These are the activations of a small network on made-up records, seen along a few directions, one row for each record.
Each row is followed by the record's values for the fields S, Y, T, C.
A field that a record lacks is left out.
Other fields move the rows too, some of them a lot.
(in the rows, 500 means zero)
Random noise pushes rows far along 17 fixed directions. That doesn't count. These rows show it; they differ only by the noise:
[585 566 641 658 504 754 369 374 526 567 373 350 679 677 742 553 540 446
 599 269 506 462 423 544 471 588 326 345 448 378 573 642 671 544 396 350
 418]
[402 400 694 370 722 592 612 398 602 685 480 424 404 731 587 486 582 720
 443 660 403 480 517 486 655 539 436 478 337 630 629 664 403 483 618 623
 562]
[452 239 516 782 412 224 455 434 330 285 438 567 252 420 543 457 517 425
 397 752 709 599 567 456 461 356 658 704 605 702 627 517 421 280 398 225
 628]
[659 439 620 550 484 845 287 510 290 531 428 371 513 555 766 608 627 728
 562 549 531 560 606 606 536 610 502 616 477 514 567 632 456 535 736 602
 287]
[447 694 581 407 502 375 341 471 578 362 629 425 476 247 794 486 503 476
 290 270 678 427 526 476 491 534 349 689 389 502 368 353 367 462 454 464
 466]
[361 342 456 530 604 482 419 614 451 691 286 647 613 593 409  47 578 540
 438 473 412 448 525 250 462 297 836 424 690 345 450 591 438 265 567 576
 619]
[274 594 523 692 436 517 468 327 199 476 725 491 586 466 316 309 618 758
 270 505 651 130 419 206 526 599 466 512 564 237 649 403 369 546 547 819
 367]
[404 264 525 433 584 545 300 508 396 418 422 696 259 724 568 527 458 580
 401 711 513 483 453 478 416 690 799 337 424 643 669 650 371 279 622 453
 679]
[390 410 579 399 666 544 442 559 678 629 567 674 378 557 653 313 461 385
 393 468 489 402 480 513 556 509 685 518 429 495 492 601 488 388 427 568
 625]
[275 559 446 448 674 219 501 616 507 468 478 653 510 458 385 299 453 518
 336 447 495 437 380 399 506 440 512 501 395 428 465 307 340 370 463 484
 701]
[464 302 447 436 472 625 571 436 591 841 440 651 489 591 446 156 411 654
 715 194 377 303 391 415 681 387 735 229 625 432 404 445 574 634 567 650
 568]
[383 460 287 605 644 669 428 577 584 577 453 493 481 566 486 419 490 698
 576 458 684 554 247 599 364 668 715 590 444 644 362 488 562 577 402 627
 450]
[567 443 509 691 345 463 523 448 572 478 321 571 514 716 645 573 641 434
 379 228 530 518 451 444 487 510 515 550 290 578 341 642 512 570 404 507
 690]
[649 426 403 246 258 484 424 440 333 422 481 438 401 415 447 777 472 686
 569 608 408 565 569 477 374 608 584 358 584 633 430 415 363 505 850 472
 341]
[259 715 545 520 606 425 389 504 451 332 579 426 579 239 269 590 390 287
 364 595 618 635 361 673 476 623 419 754 476 327 848 300 527 334 134 535
 386]
[687 324 496 593 329 666 379 183 274 572 338 246 424 538 501 711 559 895
 636 300 542 733 510 544 401 458 629 643 341 698 329 363 433 679 650 479
 272]
[583 533 287 355 375 492 521 812 412 466 339 619 534 556 513 613 647 487
 569 603 422 646 524 693 594 609 479 692 458 392 552 564 418 590 785 805
 615]
[469 495 413 408 509 356 318 596 344 504 235 630 640 572 430 454 507 397
 518 342 380 612 472 485 379 431 451 373 393 221 539 369 459 356 621 336
 528]
[558 725 441 385 477 606 513 428 492 600 785 362 601 336 463 552 414 607
 584 360 454 295 391 513 448 587 389 431 516 338 327 277 507 718 581 591
 268]

[357 442 477 258 440 280 492 503 641 537 306 489 564 361 344 470 500 290
 434 485 490 722 568 428 407 404 445 419 578 459 618 459 536 247 412 373
 329]
S=s1, T=t3
[478 358 409 567 409 435 560 621 320 479 558 687 500 480 172 520 455 634
 459 664 430 392 448 327 435 527 591 260 592 545 474 410 459 462 589 519
 335]
S=s3, T=t3
[523 735 598 548 562 580 456 758 571 347 340 405 664 416 754 506 618 302
 491 520 534 596 548 726 739 569 240 754 596 415 739 693 546 438 454 600
 615]
T=t4, C=c1
[506 624 477 561 668 486 688 448 607 544 680 419 415 739 201 741 570 503
 297 743 333 571 396 504 276 528 646 712 181 664 303 617 432 587 359 660
 626]
S=s1, T=t4, C=c1
[612 484 407 502 488 541 466 547 413 354 487 482 354 565 494 658 456 549
 568 698 441 583 464 628 451 587 722 577 522 657 476 553 406 499 621 489
 715]
T=t4, C=c1
[406 659 270 716 481 354 680 494 489 436 512 295 595 557 287 307 627 511
 500 739 603 461 388 377 399 437 567 664 735 444 519 606 464 549 442 624
 752]
S=s1, T=t3
[576 381 681 493 407 493 576 403 538 495 718 492 233 306 723 443 488 650
 367 433 603 393 653 480 739 432 630 736 495 749 380 464 328 585 525 653
 533]
S=s2, T=t3
[561 506 503 429 238 289 639 430 501 497 583 479 498 246 519 410 525 248
 527 514 493 398 673 448 648 317 385 586 801 349 592 487 517 487 541 491
 468]
T=t2
[551 266 327 382 264 187 536 464 309 488 518 699 302 584 407 589 590 438
 479 684 437 474 633 384 365 402 511 427 462 457 450 510 398 508 855 416
 487]
S=s3, T=t2
[487 545 575 440 515 744 237 344 363 402 451 294 403 496 569 665 497 699
 561 598 595 639 524 616 452 678 568 585 502 585 721 563 476 473 589 575
 360]
S=s1, T=t4, C=c1
[459 531 518 327 549 290 641 477 854 569 260 381 556 433 641 407 458 466
 610 270 493 687 522 531 642 309 294 480 500 641 438 425 553 495 391 327
 656]
Y=y3, T=t4, C=c2
[425 512 556 642 440 652 409 371 460 399 402 484 558 633 458 627 500 661
 365 283 584 452 345 435 457 749 586 394 330 641 484 496 483 529 355 598
 500]
Y=y4, T=t3
[310 605 447 364 369 536 505 518 693 352 411 397 547 394 361 629 521 482
 393 540 659 629 437 487 495 756 538 523 659 664 705 610 533 398 306 758
 442]
S=s1, T=t3
[634 476 270 531 637 680 496 718 533 625 577 518 559 573 490 485 425 458
 764 735 451 516 425 620 277 533 647 393 652 447 369 573 672 553 578 390
 391]
Y=y3, T=t4, C=c2
[555 670 477 297 328 649 409 446 608 489 439 433 670 500 514 612 542 353
 398 274 408 520 531 444 390 659 621 452 518 377 413 597 507 470 471 687
 496]
T=t3
[688 587 659 397 444 336 566 546 539 425 406 498 490 506 714 611 559 469
 428 360 318 498 641 524 670 386 303 505 362 559 378 522 350 541 680 392
 705]
S=s2, T=t4, C=c2
[706 396 410 467 304 571 301 385 447 390 200 468 454 612 549 638 409 253
 681 341 405 775 497 672 374 500 882 492 541 480 545 573 553 422 454 315
 812]
T=t4, C=c2
[385 670 479 434 685 475 308 393 460 402 579 381 568 492 457 499 430 548
 348 470 528 539 436 399 213 560 614 516 389 418 320 356 389 379 444 412
 535]
Y=y2, T=t3
[560 474 668 636 591 487 747 522 488 490 534 418 529 508 423 618 507 449
 478 816 377 506 543 550 669 473 404 577 541 603 597 559 497 478 442 440
 502]
Y=y1, T=t3
[354 492 387 301 526 327 548 384 780 570 440 426 449 488 632 340 604 412
 417 370 640 567 514 466 434 449 487 674 423 498 405 543 485 462 475 548
 583]
T=t4, C=c2
[228 506 396 417 632 328 402 500 575 517 435 789 446 562 395 228 404 545
 384 165 544 413 339 399 535 468 622 440 301 391 401 282 433 473 423 598
 752]
Y=y3, T=t4, C=c1
[588 559 734 717 655 857 665 615 398 550 565 354 661 636 433 704 658 804
 343 749 368 474 496 501 635 674 479 636 393 676 458 685 419 574 537 793
 367]
T=t3
[506 195 558 539 422 512 378 337 234 563 515 777 323 573 208 446 276 455
 566 401 354 488 480 494 526 371 894 316 458 376 679 324 499 438 435 439
 592]
Y=y2, T=t4, C=c2
[438 457 590 636 572 584 469 401 442 591 377 394 582 551 538 313 604 686
 526 438 561 513 537 415 571 393 437 534 541 475 595 559 529 505 484 544
 439]
S=s1, T=t4, C=c2
[576 608 533 563 601 786 438 445 524 514 523 517 616 791 492 790 500 568
 455 394 420 472 318 529 311 784 461 301 208 550 334 601 595 617 474 492
 422]
Y=y3, T=t3
[572 520 464 606 467 590 424 376 237 486 611 510 552 621 393 705 476 647
 480 466 453 350 383 431 292 640 431 300 311 387 399 380 469 610 626 414
 288]
T=t2
[572 418 468 861 426 330 751 737 703 439 456 684 441 642 758 348 712 189
 360 589 597 394 516 489 656 387 551 765 574 635 381 877 553 521 348 541
 929]
T=t2
[553 584 440 540 559 668 570 582 594 607 527 407 663 411 458 385 460 508
 678 530 453 512 506 485 477 467 628 499 750 448 355 520 622 548 420 597
 469]
S=s1, T=t3
[569 613 500 591 261 400 608 444 467 446 465 554 597 571 460 525 577 330
 492 249 444 397 473 516 655 458 328 513 426 271 591 500 528 688 463 639
 696]
S=s1, T=t4, C=c2
[640 331 519 483 294 414 402 400 447 361 257 658 375 662 667 686 440 479
 517 162 458 579 491 530 521 551 526 301 261 625 427 448 437 516 574 290
 720]
T=t3

Which values does each new row have?
[660 541 552 350 581 624 424 537 617 451 670 445 356 335 591 651 214 424
 666 574 383 542 479 744 500 541 689 448 611 690 376 419 538 495 458 312
 547]
Y=y2, T=t4, C=c1
[667 758 572 419 273 468 396 462 387 286 615 349 554 204 564 719 432 442
 553 426 461 454 598 521 506 510 278 448 647 442 498 360 484 552 579 399
 345]
S=s1, T=t4, C=c1
[348 499 658 645 562 461 525 488 463 385 545 542 571 643 686 427 747 644
 129 697 647 239 583 127 456 632 274 371 508 586 486 769 408 324 623 502
 434]
Y=y3, T=t3
[558 504 725 411 544 775 427 459 254 692 550 408 647 447 413 508 587 562
 483 525 321 514 664 554 655 461 400 611 463 176 720 467 469 485 672 722
 146]
T=t3
[418 479 508 794 502 480 509 329 399 302 337 444 517 596 258 666 357 446
 550 459 572 653 247 630 485 628 565 471 413 580 745 388 573 468 133 335
 683]
T=t3
[494 280 582 477 513 590 425 668 261 531 319 826 480 771 533 456 613 528
 403 554 363 453 581 499 673 596 564 404 335 344 716 643 384 392 760 669
 612]
T=t3
[651 556 447 533 351 577 301 795 293 243 213 600 694 455 548 689 554 498
 470 552 467 678 588 491 401 622 542 431 641 558 454 592 456 329 649 443
 473]
Y=y3, T=t3
[770 461 383 520 308 545 317 206 267 457 407 234 461 713 436 714 562 500
 617 562 376 651 571 455 110 436 747 510 504 459 364 607 450 521 718 307
 514]
S=s3, T=t4, C=c1
[515 394 657 414 712 633 476 839 450 575 514 674 501 292 484 382 314 496
 590 704 363 530 579 669 784 456 593 479 666 525 674 403 494 336 517 518
 409]
Y=y3, T=t3
[505 524 452 435 373 572 413 310 576 425 499 254 439 446 483 770 533 422
 535 592 639 717 511 637 321 630 450 660 542 624 632 595 627 492 373 486
 219]
Y=y2, T=t4, C=c1
[347 640 253 545 533 537 422 578 541 409 346 303 740 523 420 325 636 721
 415 649 676 489 419 207 183 626 676 430 816 556 368 643 470 350 539 600
 480]
Y=y3, T=t4, C=c2
[354 528 465 495 607 323 474 590 443 438 314 526 626 489 308 449 445 277
 513 605 498 694 447 555 453 469 413 485 513 278 797 409 534 279 328 354
 563]
S=s1, T=t3
[703 694 418 614 575 550 535 678 412 435 441 385 566 485 671 390 473 735
 691 334 405 440 403 645 715 427 524 651 512 523 248 371 342 733 708 561
 878]
T=t4, C=c1
[632 498 732 668 532 660 424 481 324 421 383 409 470 509 435 575 381 837
 494 475 354 551 504 464 651 458 801 485 529 776 478 472 295 481 472 536
 743]
S=s1, T=t2
[494 471 495 803 628 612 420 431 247 445 464 389 538 665 368 616 588 567
 506 754 578 586 413 586 303 571 446 591 401 430 666 578 563 483 464 373
 334]
S=s2, T=t4, C=c2
